A small network was shown many inputs. Here are its activations along a few directions, one row for each input.
In each table, some parts of the input vary, and every possible input appears once, in random order.
Descriptions start from the smaller parts, as in this example, which fits no table here: one of 3 separate values, together with either a single point or one of 11 places along a line or (one of 6 places along a line, together with one of 8 places around a ring).
Shared parts are said once, and a part with two or three values counts as separate values.

Other details of the inputs vary at random and push rows far along two fixed directions, the same in every table; ignore that.

Table:
R1: [ 12  12  25  10   5  -8 -11 -27   1  -3  11  32]
R2: [  0  -3 -46  29  -7  16 -14  28  11 -54  -7 -66]
R3: [ 38   7 -28  35  -8 -28   3 -29  18  17  35   0]
R4: [-35 -22  -4 -38   9  39  22  29 -24  -8 -59 -23]
R5: [-24   5 -25  -9   0  21   2  39  -9 -38 -18 -41]
R6: [-49 -18  19 -44   9  36   9  34 -16 -31 -52 -14]
R7: [ 43   6 -20  46  -6 -24 -18 -31  17  19  28  -7]
R8: [-12 -14  49 -40  11  -3  18 -25 -13  38 -19  51]
R9: [ -6  11  30 -25  15   7  22 -32 -31  41 -10  59]
R10: [ -7   4  44 -38  13  -1  15 -25 -26  48 -13  58]
R11: [-11  17  40 -28  11  -6  15 -20 -15  10   6  57]
R12: [ 32  10  -2  35  -6 -25 -15 -27  22 -13  32   8]
R13: [-17  -6 -37 -13  -3  17   9  38 -11  -6 -27 -51]
R14: [ 30   6   2  30  -7 -27 -18 -23  25 -11  32   5]
R15: [-18  10  54 -34  12  -2   1 -18 -16  16  -4  57]
R16: [-51 -15   0 -21   4  69  34  46 -24 -23 -34   6]
R17: [-55  -5  15 -53  10  32  14  42 -24 -23 -44 -12]
R18: [ 32  10   4  35  -6 -26 -30 -21  23  -8  31   0]
R19: [ 28  10  -7  28  -7 -32 -11 -18  26 -11  39   2]
R20: [ 14   3  11  -6  -2 -31   1 -17   6  39  19  19]
R21: [-30  17  64 -50  22  18  23 -25 -39  15 -20  85]
R22: [-26 -16 -24 -26   3  26  22  32 -14  -9 -39 -35]
R23: [ 25  -3   0  40 -16 -11  -7  -3  29   7  50  23]
R24: [ -7 -24 -38  31 -23  17 -18  58  30 -29  12 -59]
R25: [ 31  25 -13  40  -4 -22 -21 -24  12  -8  41   5]
R26: [ -4  -1  32   3   0  15  22 -12  -2  16  22  69]
R27: [-39 -26   6 -46   9  37  21  30 -24  -3 -61 -20]
R28: [ -7 -10  51 -32  11  -5   5 -24 -14  42 -18  48]
R29: [ -6  -4  33 -35  10  -7  29 -26 -14  37  -7  53]
R30: [  8 -14 -59  29 -10  12  -8  27  11 -24 -14 -77]
R31: [ 40  12 -16  32  -8 -32 -18 -25  13  30  32   0]
R32: [-23 -21  -6 -23   4  28  -2  33 -14  -3 -49 -40]
R33: [  0  -8  28 -25   5 -18  17 -22  -1  37   2  37]
R34: [ 33  26 -22  42  -7 -29 -12 -22  16 -10  50   1]
R35: [  9 -14 -48  25  -9   9 -23  32  11 -16 -18 -79]
R36: [ 39  17 -31  38  -9 -32  -3 -26  14  23  41  -3]
R37: [ -5 -10 -26  18  -9   6 -35  37  19 -40 -12 -70]
R38: [ -9  -1  44 -37  10  -8   7 -20 -19  49 -10  49]
R39: [-21  -2 -19   3   4  33  -9  29  -9 -44 -29 -42]
R40: [ -1   1 -56  28  -9  11  -8  33  13 -54   2 -69]
R41: [ 39  10 -18  27 -11 -42 -10 -20  20  31  40  -4]
R42: [ 31  14 -13  34  -7 -30  -9 -21  24 -14  42   3]
R43: [ 31  19  -3  32  -7 -31 -29 -18  19  -2  40   2]
R44: [-51 -13  12 -48   9  31  16  38 -16 -30 -44 -15]
Each input here is: one of 4 places along a line, together with either a single point or (one of 2 separate values, together with one of 5 places around a ring).
Q: Changing only the place on the line of 4 turns R7 into R35. The same change can be made to R16. Which row results?
A: R26
Q: Change only the place on the line of 4 in R31. List by row number the other rows that result.
A: R9, R10, R38
Q: Change only the place on the ring of 5 in R12. List by row number the other rows that result.
A: R1, R5, R21, R42

Table:
R45: [  6   6  27  -6   5 -14  20 -39   6  -1  18  53]
R46: [ 36  19 -62  51 -14 -19 -12   8  24 -37  33 -49]
R47: [ 18 -13  29 -10   8 -15  16 -38  -3  36  -3  43]
R48: [-43  -9 -19 -60  10  42  32  44 -41  -8 -76 -40]
R49: [  9   5  -6  32  -7   8 -34  16  19 -37  12 -24]
R50: [-65 -29  -4 -61  13  38  25  41 -27  -5 -70 -44]
R51: [-66 -31  13 -65  -1  61  21  91 -22 -18 -59 -18]
R52: [ 32  -6 -27  36 -15 -17 -48  12  26  -3   9 -54]
R53: [-10   6  30  -8   5 -12  17 -37   3   5  24  52]
R54: [  2  -1  33  11   4   7   8 -36   3   7  17  59]
R55: [11  5 14 -5 -8  0 32 -3 -3 46 31 59]
R56: [ 20   0 -31  22  -4   5 -11   3   0  18  -3 -30]
R57: [ 16  11 -29  53 -15 -16 -48  17  33 -41  39 -57]
R58: [  6 -18  24  -2  -8  -8  26  -6  15  40  30  56]
R59: [ 30  -8 -40  53 -15  -8 -16   5  33 -38  27 -42]
R60: [ 29   2 -24  13 -12 -33 -31  10  23  -9   3 -55]
R61: [ 21  19 -63  50 -13 -19 -18   9  20 -32  40 -51]
R62: [ 25   7  17 -11   7  -9  19 -36 -20  40  -2  45]
R63: [ 22   3 -33  22 -13 -38 -42  12  27  -5  17 -65]
R64: [ -6  -7  33 -10   8 -15   9 -37  -5  48   3  40]
R65: [ 28   9 -61  32 -12 -29 -19   5  16   8  23 -66]
R66: [  6  13  16  -5   9 -14   9 -35 -18  51   9  38]
R67: [  1   6  44 -16   7 -22 -15 -30  -7  39   6  39]
R68: [  9  13 -26  31  -9 -22 -37  17  28 -45  31 -48]
R69: [-49  -6 -12 -38  13  68  33  50 -43 -46 -64 -17]
R70: [ 21   1  42 -19   5 -20  -6 -29  -7  26  -5  44]
R71: [  9 -13  31  -3   7  -6   6 -38  -1  44  -2  44]
R72: [ 10 -15 -28   4  -5 -15   1   8  16   0 -13 -47]
R73: [  4  21  49 -18  11 -16   4 -27  -1 -11  12  57]
R74: [-70   1 -11 -35  12  67  25  51 -44 -35 -55 -25]
R75: [-17   4  38  -1   4   1  13 -36  -4  11  19  57]
R76: [-55 -13  18 -49  16  60  10  57 -31 -60 -68 -18]
R77: [  9  20  20  13   7  12  11 -32 -13  10  18  61]
Q: What do these inputs look like to the network?
A: one of 3 separate values, together with either a single point or (one of 2 separate values, together with one of 5 places around a ring)
Q: Changing only the choice among 3 separate values turns R62 into R47. The same change can be made to R69. Which row results?
A: R59
Q: Which other rows agree with R57 in the choice among 3 separate values? List them by row number.
A: R49, R51, R52, R60, R63, R67, R68, R70, R73, R76
Q: Change only the choice among 2 separate values in R54. List by row number the other rows that result.
A: R71
